Each row below holds a small network's activations on one input, seen along a few directions.
Each table varies a few parts of the input and shows all the possible inputs, shuffled.
Descriptions start from the smaller parts, as in this example, which fits no table here: one of 4 places along a line, together with either a single point or one of 11 places around a ring or (one of 3 separate values, together with one of 5 places around a ring).
Shared parts are said once, and a part with two or three values counts as separate values.

Rows:
R1: [-68  35  37 -39 -49 -31  54 -21  20  29  69]
R2: [ 33 -66  -9 -27  30   5 -45 -17 -40 -64 -14]
R3: [ 43 -40 -11 -17  44  18 -46 -24  -3 -68  13]
R4: [-97  63   8 -49 -47  28  26 -18  -2   0  35]
R5: [ -3 -42 -16  47  29   9 -16  13  -3  -8 -51]
R6: [ 65 -11   0 -21 -32 -53  -3  47  19  31   1]
R7: [-69 -10   8 -41  -9 -38 113 -32 -14   8  28]
R8: [ 48 -32  12  55  20  52  16  11  43 -15 -21]
R9: [ -1  -7   0  12  35  -8 -55  -3 -37  19 -62]
R10: [55 11  8 67 -4 47  1  9 31  1  7]
R11: [ 57 -47 -10 -18 -27 -51  10  16  17  31 -38]
R12: [-81  71 -15 -36 -12  43  51 -42  10  -1  40]
R13: [-91  38 -23 -45  15  40  75 -39   8 -17  22]
R14: [ 57 -52 -20  -4  -7 -46  31  14  36 -13 -39]
R15: [ 73  11 -27  21 -18 -36  13   4  59   1  19]
R16: [  0  53   5  35  14 -12 -71  15  -6 -12 -10]
R17: [  9  32   9   8  28 -11 -65  30 -33  17 -25]
R18: [ -4  23  -3  55 -13  -3 -55  34   8   4   4]
R19: [ 18  60 -12  49  42   5 -49 -16   9 -17  -9]
R20: [ 32 -61  -3 -41   9  -1 -66 -12 -57 -18 -13]
R21: [ 39 -53  23  31 -15  33  -3  22 -14  32 -49]
R22: [-62  11   7 -35  10 -21 103 -40  32  10  53]
R23: [ -3 -37  -8  33   7   2 -37  17 -23  36 -50]
R24: [ 51   4 -15  -5  20  13 -60 -25 -13 -51  40]
R25: [-52  43  13 -26 -17 -16  78 -45  32  26  73]
R26: [-99  16 -22 -50  -4  24  84 -31 -39 -19  -3]
R27: [-58  21  38 -63 -39 -38  63  -8 -11  51  54]
R28: [ 37   5  27  53 -33  28 -22  39  15   5   7]
R29: [ 39 -59  16  45   6  40  18  18   5 -11 -50]
R30: [ 15  29 -21  69  16  16 -32   4  24   0   4]
R31: [ 65 -29 -24   8   5 -33  29   6  71 -16 -10]
R32: [ 56   5  -6   6 -44 -53 -10  32  43   6  20]
R33: [  6 -13 -18  58  40  21 -18   6  35 -15 -24]
R34: [-86  48   8 -73 -35  23  35  -5 -34  26  22]
R35: [ 46 -14  32  27 -20  29 -15  54 -11  32 -10]
R36: [  0 -12  -7  26  56  -2 -35  -8 -17 -25 -63]
R37: [ 40 -23   6 -45   2  -4 -77  21 -54 -19  24]
R38: [ 32  -3   3 -19 -11  -5 -83   6 -28 -46  40]
R39: [  6   3   1  29   1  -1 -49  49 -19  33 -12]
R40: [-94  18  -7 -63 -30  20  59 -31 -52  22  -8]
R41: [ 10  18  -9  37  67  10 -35 -16  20 -31 -37]
R42: [-65  -8  23 -54 -34 -42  88 -33 -27  47  23]
What do these inputs look like to the network?
> one of 6 places around a ring, together with either one of 2 separate values or one of 5 places along a line
Changing only the place on the ring of 6 turns R19 into R36. The same change can be made to R24. Which row results?
> R2
Changing only the place on the ring of 6 turns R13 into R26. The same change can be made to R22. Which row results?
> R7
Which other rows does R12 become when the choice among 2 separate values takes its other values? List them by row number.
> R25
Which other rows does R6 become when the place on the ring of 6 takes its other values? List them by row number.
> R11, R14, R15, R31, R32
Which other rows does R38 become when the place on the line of 5 takes its other values? List them by row number.
> R16, R18, R28, R32
Which other rows does R42 become when the choice among 2 separate values takes its other values? List them by row number.
> R40

Rows:
R43: [-27 -13  17 -40 -23 -12   5  -5 -31  17  16]
R44: [-32   5  12   5 -23   1  54   4   8  23  14]
R45: [  8   6   6 -31 -44 -24  33   9  14  30  25]
R46: [-37  11   4 -32   2  17  -3 -12 -45  -3   7]
R47: [ 74 -44 -16  45  29  20 -66  34   2 -27 -63]
R48: [-41  17   6 -36  -1  13 -12 -10 -44  12  11]
R49: [-33  27 -12 -16   6  23  13 -20  10 -30  25]
R50: [-36  21   3   6  10  30  45 -21  17  -2   1]
R51: [-42  19   3 -37  14  -8  -5 -14 -36   2   7]
R52: [  8  10   1 -32 -29 -43  40   6  22  22  20]
R53: [-34  -1  -5   3  -6 -11  62 -14  20  18   6]
R54: [100 -41  -1  61  39  10 -68  22  22 -33 -21]
R55: [-38  31 -21 -11   6   7   9 -27   8 -23  22]
R56: [ 10  -5 -12 -29 -25 -30  52 -11  26  11  14]
R57: [ 65 -28  -8  45   9  13 -86  44 -10   1 -56]
R58: [-30  -6   5  -2  -6   6  68  -6  23  11   9]
R59: [ 14 -10  -3 -34 -25 -14  57  -3  28   4  17]
R60: [-28 -10  13 -41  -9 -32  12  -9 -23   7  11]
R61: [-35  39  -6 -10 -11  19  -1 -10  -4 -18  29]
R62: [ 95 -35  -8  65  37  -5 -68  12  21 -26 -22]
R63: [ 93 -20   4  61  32 -18 -80  27  18 -15 -17]
R64: [ 69 -34 -10  48  13  18 -76  42 -12 -14 -57]
R65: [-25 -25   0 -37  -4 -20  23 -25 -19  -3   5]
R66: [-39  44  -4 -15 -14  14 -11  -7  -2  -3  32]
R67: [ 91 -25   7  61  17   3 -87  32  11  -5 -14]
R68: [-40  25  -6  10  10  13  41 -29  15   5  -2]
R69: [ 66 -24 -11  44  23  -9 -79  39  -2 -10 -60]
R70: [-42  41   8   6   6   0  28 -12  12  15   4]
R71: [-21 -31   9 -42  -4  -3  27 -17 -17 -10   8]
R72: [-39  47  -7 -15   1  -6  -4 -11   5 -13  28]
R73: [ 95 -32   5  64  21   8 -77  30  10 -20 -15]
R74: [-39   4 -10 -33  18   4   7 -30 -33  -8   1]
R75: [-37  14   9  -1 -10 -24  50   3  17  29  12]
R76: [-36  11  14   1 -26  -4  43   6   8  38  17]
R77: [ 12   0   4 -27 -42 -19  44   7  14  16  22]
R78: [ 68 -38 -24  49  28   3 -66  24   0 -20 -65]
R79: [-35  -1  -2 -37  18  21  10 -22 -31 -15   3]
R80: [-37  32   9  12  -7  25  31 -11   3  10   5]
R81: [-41  37  12   7  -9  20  20  -8   3  25   8]
R82: [-23 -19  15 -36 -21  -7  15  -7 -31   1  13]
What do these inputs look like to the network?
> one of 5 places around a ring, together with either one of 2 separate values or one of 6 places around a ring
Changing only the place on the ring of 5 turns R68 into R50. The same change can be made to R65. Which row results?
> R71
Changing only the place on the ring of 5 turns R48 into R74. The same change can be made to R76. Which row results?
> R53
Which other rows does R67 become when the choice among 2 separate values takes its other values? List them by row number.
> R57
Which other rows agree with R52 in the place on the ring of 5? List them by row number.
> R51, R60, R63, R69, R70, R72, R75

Rows:
R83: [-15   5 -15 -25  11   9  51 -23  24 -27   7]
R84: [-49  10 -11 -22  39 -15  24 -42  -5 -18 -11]
R85: [117 -45   4  19  21 -16 -80  30 -10  -8 -33]
R86: [  2 -17   4  -2   4   1  72 -19  37 -11  31]
R87: [ 86 -51 -34  64  32  -1 -56   8  25 -32 -47]
R88: [-50  63  -7  -5  13 -15 -15 -22 -13   6  21]
R89: [-16  57 -10  -9 -18  10  10  -8  20  -2  36]
R90: [-18  28  14  34 -24   0  21  26  29  58 -14]
R91: [-33 -16   0   9  28  59  -7 -25 -27 -29 -33]
R92: [-35  39   8  27  10  56 -40   4 -38 -14   1]
R93: [  1  33  13  10 -27   4  27  -8  40  15  56]
R94: [  1 -26  21 -11 -42 -30  31  28 -15  49 -28]
R95: [-41  -2  -4 -59   1 -42 -15 -13 -42   7  11]
R96: [-13 -22  -4  27   1  -3  68  11  18  33 -39]
R97: [-21 -26  10 -29   6  39 -42   7 -63  -2  -8]
R98: [ 75   1  -1  72  24  -6 -92  48  31 -25 -18]
R99: [ -6  -6  -6 -61 -34 -21  12   0 -12  -6  25]
R100: [ 14 -26  19 -36 -46 -30  33  -2   1   6  44]
Changing only one part turns R92 into R91. The same change can be made to R98. Which row results?
> R87
What do these inputs look like to the network?
> one of 3 separate values, together with either a single point or one of 5 places along a line
Which other rows agree with R100 in the choice among 3 separate values? List them by row number.
> R85, R94, R95, R97, R99

Rows:
R101: [107 -39  -2  62  24  -5 -76  36  17 -11 -39]
R102: [ -4 -11   2  -5 -12  -4  39  -2  13   8   1]
R103: [-32  18  -1   2   4   9  16  -8  -3   8  -3]
R104: [-31  26   4   1  -4  10   8  -7  -2   6  15]
R105: [-10  10   8  -5 -22 -11  23   5  11  18  18]
R106: [-21 -11   3 -21  -2   5  20  -8 -15   2  -2]
R107: [-30   4   3 -20  -4  -3  12  -3 -19  12  -4]
R108: [ 86 -27 -10  69  37  15 -94  35   9 -30 -45]
R109: [-21  -3  -2 -31   2  -7  10 -16 -14  -8  11]
R110: [ -2  11   1 -14 -17 -12  22  -1  14   8  22]
R111: [-12   3   3  -4 -15 -11  31   3  11  19  -1]
R112: [ -3  -3  -3 -13  -7 -16  30  -9  14  -1  15]
R113: [-23   4  -1   0   6  17  24 -13   1  -2  -2]
R114: [-22  27  -2  -9  -1   9   7 -13   2  -5  18]
R115: [-28  11   9 -21 -13  -2   3  -2 -19  10  14]
R116: [ 87 -43  -9  49  24   5 -95  32  -9 -21 -46]
R117: [-23  12  -6  -9  10   5  14 -21   3 -12  11]
R118: [-19  12   3 -31  -9  -3   3  -8 -15   0  17]
What do these inputs look like to the network?
> one of 3 separate values, together with either a single point or one of 5 places around a ring
Changing only the choice among 3 separate values turns R104 into R105. The same change can be made to R108. Which row results?
> R101
Which other rows agree with R107 in the choice among 3 separate values? List them by row number.
> R106, R109, R115, R116, R118
Which other rows does R114 become when the choice among 3 separate values takes its other values? List them by row number.
> R110, R118
